These are the activations of a small neural network, seen along a few directions. Each row is one input.
In each table, some parts of the input vary, and every possible input appears once, in random order.
Descriptions start from the smaller parts, as in this example, which fits no table here: line(4) and (point or line(9) or (values(2) and ring(5))).
Shared parts are said once, and a part with two or three values counts as separate values.
(in the rows, 128 means zero)

Other details of the inputs shift rows strongly along two fixed directions, in all tables alike. That doesn't count.

Table:
r1: [ 90 141  53 106 115 180 132 107 102 123 180 121 130 135 135]
r2: [160  93 190 182 186  74 150 153  99 136  65 138 157 142 136]
r3: [171 117 187 128 100 122 124 119 173 119 121 131 106 129 114]
r4: [ 69 130  65 100 169 161 139 140  52 127 151 117 156 123 132]
r5: [142 127 146 122 109 132 116 116 187 122 132 136 100 122 106]
r6: [104 156  72 105 102 182 121  91 144 119 179 121 119 125 116]
r7: [160 128 146 112  68 148 100  93 219 104 153 136  73 125 101]
r8: [107 121  74  97 119 157 128 132 108 128 160 121 121 141 125]
r9: [158 128 195 183 135  46 134 153 127 140  46 138 153 122 156]
r10: [ 95 136 104 135 154  93 131 175  44 139  97 119 175 116 165]
r11: [ 93 132  63 103 135 162 130 130  98 139 166 117 127 135 138]
r12: [153 136 163 125 107 135 122 110 165 128 143 130 109 124 122]
r13: [ 95 125 115 134 212 117 150 158  39 155 113 118 179 132 146]
r14: [157  97 185 173 161  83 151 150 107 148  78 134 147 148 130]
r15: [149 143 157 122  96 128 118 104 207 124 141 135  95 126 108]
r16: [151 128 173 162 137  49 128 167 124 141  63 131 138 120 151]
r17: [ 85 126  57  87 130 183 124 124  79 108 173 116 132 123 129]
r18: [164 140 161 131  69 150 107  82 229 103 143 143  86 120  95]
Each input here is: values(3) and (point or ring(5)).
Question: The inputs of r8 and r14 match in every part but the values(3) part. If r11 is changed in the same way as r8 into r14, which row does it become?
Answer: r1
Question: Which other rows does r18 become when the values(3) part takes its other values? List them by row number.
Answer: r4, r5
Question: Start at r3 and move only the ring(5) part, one step at a time. The first step leads to r12. Which rows follow, in order?
Answer: r13, r4, r17

Table:
r19: [150 132 126 110  51 129 111 116 170 114 158 123  99 116 138]
r20: [138 112 179 146 164 129 141 134 117 121 101 134 144 133 104]
r21: [ 86 131  79 107 120 141 130 139  74 115 126 125 152 103 141]
r22: [142 131 140 115 108 170 108  90 180  87 152 135 105 121  93]
r23: [152  96 173 131 152 121 147 139 117 147 118 125 132 140 116]
r24: [ 74 116  47  98 138 138 144 166  21 140 138 110 171 123 159]
r25: [132 131 148 147 164  89 126 138 138 153 113 124 131 128 145]
r26: [126 143 159 145 164  97 126 123 148 138  95 136 136 111 129]
r27: [148 132 122 102  46 137 113 129 170 117 141 127  94 130 122]
r28: [ 88 140  80 117 117 145 126 142  71 109 124 121 156 109 129]
r29: [ 93 118  68 101 115 132 127 160  84 119 123 123 129 129 136]
r30: [154 112 140 145 124  88 116 158 125 123 100 129 119 137 155]
r31: [137 123 117 202 142 104 169 104 148 145  92 148 145 163 132]
r32: [163  97 164 141 162 114 126 141 135 128 118 132 108 156 128]
r33: [148 156 134 125  51 143 106 107 162 102 154 126 114 114 129]
r34: [147 133 150 160 130  99 117 142 110 111 102 130 147 117 148]
r35: [140 135 157 137 140  95 137 149 140 170 101 125 125 146 125]
r36: [159  96 169 132 153 119 146 149 118 148 111 129 121 158 112]
r37: [154 101 112 203 105  99 160 123 122 119  92 163 151 152 142]
r38: [107 118 109 107 153 170 146 127  75 136 151 122 151 129 123]
r39: [127 134 128 109 107 183 127 106 131 116 163 126 129 132 101]
r40: [132 155 157 160 168 101 126 129 133 137 111 130 148 127 138]
r41: [134 133 162 137 142  95 139 139 138 170 107 122 135 129 128]
r42: [ 76 126  62 113 188 177 149 141  11 132 167 115 178 145 144]
r43: [152 132 151 112  94 169 124  90 169 116 177 130 101 126 114]
r44: [144 106 148 137 126  84 120 148 132 114  88 132 127 113 140]
r45: [132 130 143 138 161  90 121 143 149 145  92 133 117 138 123]
r46: [146 135 154 148 110 106 110 129 141  98  94 134 132 107 123]
r47: [ 73 160  88 120 155 146 135 130  96 136 131 122 158 118 121]
r48: [134 150 168 149 149  99 138 124 134 160 119 128 141 124 143]
r49: [128 166 140 111  81 149 121  93 188 142 153 126 111 110 112]
r50: [160 100 163 136 155 116 140 145 117 145 124 128 116 164 126]
r51: [130 155 171 150 143 108 138 131 133 155 103 127 154 128 121]
r52: [143 126 167 141 114  99 137 142 108 134  96 130 151 113 141]
r53: [142 126 109 105  66 130  97 124 180  94 129 133  85 121 121]
r54: [120 126 157 138 153  91 136 143 139 158  92 127 132 122 124]
r55: [153 114 134 110 105 158 111 100 181 107 173 127  86 130 114]
r56: [ 89 116  72 101 116 132 129 150  81 119 128 119 141 112 138]
r57: [106 120  91 113 171 167 133 122  79 117 165 124 143 128 141]
r58: [128 130 152 137 150  93 132 150 145 157  90 130 119 138 117]
r59: [124 109 106  95 116 167 127 125 143 117 152 128  94 142  96]
r60: [153 134 119 110  50 131 107 126 171 115 152 125  89 134 136]
r61: [143 137 154 144 145  90 132 144 139 168 113 124 120 151 138]
r62: [119 107 111  95 118 167 128 116 141 116 156 124 105 126 100]
r63: [154  99 169 138 156 115 142 136 115 144 130 124 127 145 130]
r64: [117 142 164 143 156 102 139 130 136 151  94 132 142 112 123]
r65: [115 138  95 107  91 142 107 113 138  93 136 132 121  97 134]
r66: [109  90  62 167 142 170 173  97  90 121 138 146 150 175 128]
r67: [133  88 143 132 185 115 137 142 105 126 109 129 132 134 122]
r68: [149 111 124 100 107 158 109 108 185 102 150 134  77 140  96]
r69: [149 129 165 149 114  94 132 138 113 131 109 129 142 117 155]
r70: [143 105 169 139 175 123 134 125 126 117 107 138 133 123 119]
r71: [102 150  87 107 121 140 127 120 126 155 169 113 124 128 140]
r72: [154 114 146 139 108  94 113 141 143 116 115 127 119 118 152]
r73: [124 152  96 110 108 138 103 115 175 134 159 123  92 136 128]
r74: [127 152 161 153 164 101 123 125 148 129  93 135 144 119 120]
r75: [101 144  89 103 122 138 111 112 160 128 147 123 110 114 121]
r76: [116 122 119 100 121 176 129 105 136 111 156 130 116 117 102]
r77: [111 175 111 120 108 152 122 104 146 135 166 122 130 125 128]
r78: [102 136  75 119 129 138 120 136  77 111 145 123 149 108 164]
r79: [131 165 129 121 102 143 107  90 195 123 160 130 103 109 129]
r80: [107 127  93 121 167 171 128 124  79 109 162 123 149 135 133]
r81: [ 99 144  87 117 107 148 130 141  66 121 134 118 163 117 137]
Question: What do these inputs look like to the network?
Answer: values(3) and (point or (line(4) and ring(5)))
Question: The inputs of r61 and r60 match in every part but the values(3) part. If r25 is changed in the same way as r61 into r60, which row does it become?
Answer: r72
Question: Start at r33 and move only the line(4) part, one step at a time. The first step leads to r69. Which rows follow, in order?
Answer: r19, r60
Question: Which other rows does r69 become when the values(3) part takes its other values? List them by row number.
Answer: r43, r48

Table:
r82: [194 125 212 168 126 121 133  85 187 122 125 141 125 142 115]
r83: [195  65 177 164  82  83 117 140 158  75  70 152  94 139 123]
r84: [180 117 239 140 102 135 124 104 198 122 115 133 108 121  78]
r85: [ 97 137  46 102 130 194 119  92 153 116 177 134 106 152 107]
r86: [216  70 202 154  36  92 133 141 179  93  79 150  91 140 110]
r87: [126 130 129 150 177  58 132 169  67 171  96 115 155 133 175]
r88: [171 119 223 160  99 132 150  83 207 130 112 149 107 134  88]
r89: [121 106 108 124 184 130 140 143  84 160 157 120 136 152 146]
r90: [128 109 147 158 185 117 165 143  92 174  94 136 152 172 121]
r91: [101 131 103 174 195  72 143 165  83 152  69 126 172 139 157]
r92: [119 133 152 131 179  69 127 176  59 150  94 115 162 121 178]
r93: [ 99 105 108 104 208 138 133 156  78 124 130 113 137 136 121]
r94: [106 128  90 129 160 166 141  90 116 108 146 139 134 131 108]
r95: [100 147 109 161 141 116 140 130  77 131 130 124 172 112 167]
r96: [176 147 192 139  66  71 116 129 213 155  97 131  85 120 106]
r97: [ 99 145  74 107 107 120  97 125 155 131 139 124 108 114 131]
r98: [124  96 172 121 189 112 145 167  83 157 108 118 155 148 111]
r99: [122 147  70 105  99 197 127  85 162 121 208 132  97 154 125]
r100: [ 96 124  54  81 133 182 118 107 150 123 184 130  87 135 109]
r101: [171 112 210 148 149 129 115 108 180 105 103 129 110 115  91]
r102: [118 112 132 108 187 138 140 149  74 135 153 112 135 140 145]
r103: [113 163  84 142 101 127 117 124 131 136 156 123 132 136 154]
r104: [126 147  98  92 110 204 111  97 121  98 204 122 115 116 111]
r105: [168 149 203 162  63  94 133 104 213 129  95 145 133 107 106]
r106: [109 133 161 124 152  79 140 177  81 155  78 114 148 117 145]
r107: [116 164 115  89  77 156 115 117 134 121 129 120 138  94 124]
r108: [153  83  68 110  47 165 115 130 110  73 167 126 112 136 153]
r109: [ 97 175  60 107  47 160 121 104 166 132 165 120 105 128 114]
r110: [107 173  87  94  75 170  98 109 126 102 176 120 127  89 148]
r111: [102 131 137 148 196  87 131 172  59 127  69 132 181  98 152]
r112: [112 105 116 110 158 141 152 143 107 168 138 123 123 149 118]
r113: [ 76 162  47 113  92 166 116  93 142  98 159 132 137  96 130]
r114: [ 84 133  99 106 171 104 120 167  80 128 103 120 146 107 155]
Question: The inputs of r91 and r109 match in every part but one. If r85 is changed in the same way as r91 into r109, which row does it become?
Answer: r90
Question: What do these inputs look like to the network?
Answer: values(3) and (point or (values(2) and ring(5)))
Question: Which other rows agree with r110 in the values(3) part? List them by row number.
Answer: r82, r87, r89, r92, r95, r99, r102, r103, r104, r108
